A small network was shown many inputs. Here are its activations along a few directions, one row for each input.
Each table varies a few parts of the input and shows all the possible inputs, shuffled.
Descriptions start from the smaller parts, as in this example, which fits no table here: one of 3 separate values, together with either a single point or one of 9 places around a ring or (one of 4 places along a line, together with one of 5 places around a ring).
Shared parts are said once, and a part with two or three values counts as separate values.

Table:
r1: [-14  -5 -13 -70 -17  12 -17  -1   5   6  17 -13  19  18  -8 -17 -17  -1
  -4 -20]
r2: [-26 -33 -10  -5  -7 -11 -26 -17 -25  14 -21   7 -30  29 -13   4 -25 -31
  30  17]
r3: [-17 -23 -19 -19  -3  -6 -11 -14   0   6 -18 -11   4  30  -2   8 -39 -38
  23   9]
r4: [-44  -1   9 -36 -22  12 -25 -22 -26   7 -19  20 -12  25 -18 -42 -21   8
  24 -15]
r5: [-15   3  10 -72  -3   0   8 -20  -9  25  24  -2  -5  29 -21 -10   0  22
 -13 -17]
r6: [ -4  30 -13  64 -19 -23   8  -8   0   1 -50   8 -27 -10   0   9   9 -12
  -1  13]
r7: [-20  62   3  33 -28   0  -1  -8  -4 -13 -48  16 -13 -14 -16 -35  12  17
  -9 -22]
r8: [  1 -26 -26 -39  -5 -14  -5  -2  10  13  17 -24  14  30  -6  28 -25 -25
  17   8]
r9: [-29 -30   3  -3   9  29 -15 -28 -24   5   2  42 -22  12  -4   6 -19 -13
  35 -15]
r10: [ 32  36  19  10  18 -36  50  17   7  -8  -1   4 -11 -20  11   3  42   7
 -17   6]
r11: [ 40 -57  61  20  -3  32 -48  20  -5  12  67 -49  17  14  17 -17   9  59
  22  52]
r12: [  8  47 -18  -3 -23   5  18  20  14  -2 -13 -12  12 -29  -1 -11  15  18
 -45 -13]
r13: [-15  23  -7  66   9   5   7  -5  -9 -20 -31  44 -17 -33  -6   6  12  -1
   0 -19]
r14: [ -8 -38 -20 -37  12  20  -1  -7   6   6  36  18  18   3  12  25 -15 -10
  10 -17]
r15: [-28  -3  -2 -51  -9  28 -14  -4 -18   3 -16  -3   4  16 -17 -33 -37  -8
   1 -12]
r16: [ 15  14 -29  30  10   9  19  16  19 -12   4  15  10 -44  14  31  17  -4
 -33 -17]
r17: [-26 -41 -17 -17  21  25 -15 -10 -10  -7  -1  28   6  -1   6   5 -31 -31
  11 -16]
r18: [  6 -22  23 -57  24 -32  17  -2  -6   2  27   6  -3  24   6  -6  11 -10
  22   3]
r19: [  3 -27  43   8 -31  39 -68  -8   8  17  60 -53  39  26  -9 -31   0  86
   2  14]
r20: [ -3  28 -19  52  15  14  17   4  11 -27 -29  25   9 -37   4  12  -2 -14
 -14 -23]
r21: [  6  25 -28  49  -1 -16  15  16   4  -8 -50 -12  -5 -22  -4  14  -9 -26
 -22  16]
r22: [ -8 -22  26 -22   6   1 -15  -2 -27 -10 -12  18 -27  21   3 -27 -10 -30
  51   8]
r23: [ 40  39   2  12  -1 -13  36  29  25 -21  -4  -9  12 -24  25   1  24  -8
  -2   3]
r24: [ 13  31  19  46  -3 -10  15  15 -11 -20 -42  21 -32 -25  17 -23  24 -14
  11  12]
r25: [  3 -28  15 -37  13  15   6  13 -20  -4 -10   4  -7   9  18 -22 -24 -33
  29  18]
r26: [  9 -66  33  41   5  43 -60  -5   3  11  78 -25  35   6   1   9   0  69
  12  18]
r27: [ 12  30 -19  28   6 -55  30  -2  18   5 -12  -9  -6  -8  -9  32  28  -1
 -33   4]
r28: [  9  22 -14  30  29 -18  23  -4  15 -12   8  23  -7 -31  -5  33  36   1
 -41 -27]
r29: [ -1 -34 -10 -42  13 -26   8 -12 -12  33  20 -12 -21  29 -14  34  -4 -13
  -9  19]
r30: [ 25  36   7  32   4  -1  25  23   9 -27 -40   2  -5 -29  26 -17  10 -27
  -4   8]
r31: [ 15 -30   5 -57  12  -5   3  23  -4  -7  22  -8  10  11  13  -6  -9 -24
  27  10]
r32: [-15 -30  -5 -38  31  -7   3 -26   1   6  40  26   1  15  -7  27   4  -5
   2 -27]
r33: [  0  56   0  -4 -11 -22  30  -5  13   6  -9   2  -1 -16  -8 -10  35  34
 -49 -21]
r34: [ -6  61  -6  18 -21  17  19   5   7  -9 -45  -2   7 -22  -4 -28  -3  11
 -29 -16]
r35: [ 21  32 -33  30 -10 -29  20  15  29  -6 -14 -24  14 -13  -2  32   8 -13
 -18   4]
r36: [ 22 -59  28  39 -19  19 -55  -3   5  33  60 -62  22  29   1  15  -6  62
  10  53]
The inputs of r32 and r29 match in every part but one. If r14 is changed in the same way as r32 into r29, which row does it become?
> r8
What do these inputs look like to the network?
> one of 4 separate values, together with either a single point or (one of 2 separate values, together with one of 4 places along a line)
Change only the choice among 2 separate values in r6. List by row number the other rows that result.
> r2
Change only the choice among 4 separate values in r16. List by row number the other rows that result.
> r12, r23, r35
Which other rows agree with r31 in the choice among 4 separate values? List them by row number.
> r10, r11, r18, r22, r23, r24, r25, r30
